Each row below holds a small network's activations on one input, seen along a few directions.
In each table, some parts of the input vary, and every possible input appears once, in random order.
Descriptions start from the smaller parts, as in this example, which fits no table here: one of 4 places along a line, together with either a single point or one of 11 places around a ring or (one of 3 separate values, together with one of 5 places around a ring).
Shared parts are said once, and a part with two or three values counts as separate values.

Other details of the inputs vary at random and push rows far along two fixed directions, the same in every table; ignore that.

Table:
row 1: [  0  -7   6   9  12   0  15 -12  -1  11 -24  -2  -5  16]
row 2: [  4  -6 -13  -1  -8   0  -2  15  -5  -9   6   6   5  -5]
row 3: [  4   2   0  -6  -1  -1  -5  10 -14 -13  13  10  -1   1]
row 4: [ 11  39  16 -19  10  30 -11 -31   2  -9   0 -37  53  -6]
row 5: [-17  -4  15   5  21   6   9 -10   9   5 -14   9 -12  15]
row 6: [  3  -2 -16 -10  -9  -5  -1   9 -10  -5   2   2  -2  -8]
row 7: [-16  -3  19  14   9   5  16 -16   7   3 -15   2 -14   6]
row 8: [  3 -10   1  -2   8   2  22 -13   9   8 -20   3 -19  14]
row 9: [  8  -2 -15  -9 -10  -7   2   7  -7  -5   7   4  -1  -5]
row 10: [  9   2  -1  -2  -2 -13 -11   7  -5 -15   7   7  -3  -6]
row 11: [  9  48  15 -14  11  26  -2 -25   7  -5  -3 -35  54 -17]
row 12: [ -6 -22  33  -3  17   3  13  -1  13  11 -13 -15  -8   0]
row 13: [  4  -6   8   5  11  -2  17 -12   2  13 -21   0 -11  18]
row 14: [ 13 -15  15 -13  -2  -8   1  25  -7  -4  11  -8  -1 -15]
row 15: [  5  37   4 -11  10  26  -5 -24  23   2  10 -45  48  -4]
row 16: [  0 -15   0  17  18   8  19  -6  11  -1 -17  -1 -14  16]
row 17: [ -6   5   2   0  -9 -14 -12   9   0 -12  11   3  -4  -4]
row 18: [-11  -7  16  10  16  -3   2 -18  14   0 -18   2 -14  10]
row 19: [  4  -4 -10  -5 -11  -9  -5  13 -13   0  -1   7   7  -4]
row 20: [ 14   0 -13   2  -2  -3   2  13   1  -8  17  -1  -3  -1]
row 21: [ -2  -4  -8  -1 -13 -13  -7   6  -6   7   9   7   7  -3]
row 22: [ -1  -3  -8   1 -13   4 -12  11   3   1  13   7  -3  -8]
row 23: [  4   6   2   1 -12  -8  -1  12 -10 -16   8   4  -3  -3]
row 24: [ 10   2 -13  -9 -13   2  -6  10  -7  -1   3   4  -9  -8]
row 25: [  4  -4 -16   4  -1   0  -3  17  -5 -11   9  -2   0  -5]
row 26: [  5   6   0  -2  -7 -12  -8  12  -5 -17   5   4  -3  -2]
row 27: [  2  -3  -9  -2 -11  -5  -2   8   5   0  20   6   0  -3]
row 28: [ 14  45   9 -17   3  29 -15 -22   3   9 -10 -42  52  -6]
row 29: [  5   8  -3  -3   4  -7  -2  14  -8  -8   9  13  -1 -10]
row 30: [-16  -8   7   9  11   0   7 -14   1  15 -23  -5  -6  12]
row 31: [ -8   5   4   3 -13 -10  -6   8  -5 -11  14   3  -4  -4]
row 32: [ -7  -5 -14   6  -2  -2  -7  13  -1  -6  16  -3  -1  -7]
row 33: [ -9 -11   4  17  14  15   6  -8  16   8 -15  -2 -20  11]
row 34: [-17 -12   1   1   9   4  12 -15   8  10 -22  -1 -14   8]
row 35: [ -4  -3   2  -1  -4  -5 -12   0 -12  -9  19   7  -3  -5]
row 36: [ -5  -1  13   2  22   9  13  -7   5  -1 -20   8  -9  15]
row 37: [ 11  -2 -10   0 -11   6  -8  15  -1  -5   7   8  -2  -6]
row 38: [ 14  -1  -8  -7 -12 -12   0   9  -7   4   7   8   4   0]
row 39: [  1   2  -5  -2 -10 -15  -6   6  -8   9  15   1  -2  -1]
row 40: [ -7 -13   9   6   6  -4  14 -14  11  19 -18   7 -12  17]
row 41: [-10  -8   4   2   5  11   7 -15  12  14 -21   1 -21   8]
row 42: [ -1   2  -5   1 -12  -6 -16   9 -11  10   8   3  -5  -6]
row 43: [ 11   0 -13   5  -4   6  -8  17  -2  -7  10   0  -6  -6]
row 44: [ -3  -1  -7   2  -9 -14  -8   6 -11   6  11   2   3  -3]
row 45: [ -2  -4 -14   7  -3  -4  -4  10   2  -5  20  -2   0  -4]
row 46: [-17 -16   4  10  10   9  11 -10  14   6 -19   3  -8  11]
row 47: [  0  34   5 -14   3  28  -7 -26  20   2   3 -38  58  -6]
row 48: [ 11  -2  -1  -2  -2  -9 -10   2 -10 -14  10   8  -2  -8]
row 49: [  0  -3   0   0  -3 -11 -14  -1  -6  -9  16   7  -3  -9]
row 50: [  4  -6   8   5   5  10   7  -9   5  14 -30   4  -7  12]
row 51: [ -6   6   1   4  -3  -9  -3   6  -7  -4  16   9  -2 -16]
row 52: [ -8  -9  10   7   4   7   3 -12   9  20 -24   5 -10  11]
row 53: [ -3  -3 -13  -7 -12  -9  -3   3  -3   1  13   3  -2  -7]
row 54: [ 13  -2 -10  -4  -9  -3   2  11   1  -5  14   7   1  -1]
row 55: [-16  -8  17   5  17   8   8 -15   4   2 -12   7 -13  18]
row 56: [ -6   7  -2  -1   2  -9  -7  10  -4  -3  15  12  -1 -12]
row 57: [  1 -13   5   7   7   0  16 -11   3  11 -27   6  -4  16]
row 58: [  3   0 -10  -2  -7 -10  -6  12 -18   0   1   1   3  -4]
row 59: [  9  -5 -12   0  -9  -2   1  12  -2  -8  10   7   5  -3]
row 60: [-15 -13   6   7   7   1   8 -12   5  15 -25   3  -4  12]
row 61: [  4   6   2   3  -9  -5   3  10 -12 -12  10   6  -3 -10]
row 62: [  1   0 -11 -11 -12 -10  -1   3   0   3  16   2  -6  -5]
Each input here is: one of 2 separate values, together with either a single point or one of 10 places around a ring or (one of 4 places along a line, together with one of 5 places along a line).
The inputs of row 27 and row 54 match in every part but the choice among 2 separate values. If row 35 is changed in the same way as row 27 into row 54, which row does it become?
> row 4
The inputs of row 30 and row 58 match in every part but the choice among 2 separate values. If row 32 is changed in the same way as row 30 into row 58, which row does it become?
> row 25
Which other rows does row 19 become when the choice among 2 separate values takes its other values? List them by row number.
> row 60
Which other rows does row 56 become when the place on the ring of 10 takes its other values? List them by row number.
> row 5, row 7, row 17, row 18, row 31, row 35, row 49, row 51, row 55
Which other rows does row 33 become when the place on the line of 5 takes its other values? List them by row number.
> row 22, row 41, row 42, row 52
Which other rows does row 4 become when the place on the ring of 10 takes its other values? List them by row number.
> row 3, row 10, row 11, row 23, row 26, row 29, row 36, row 48, row 61
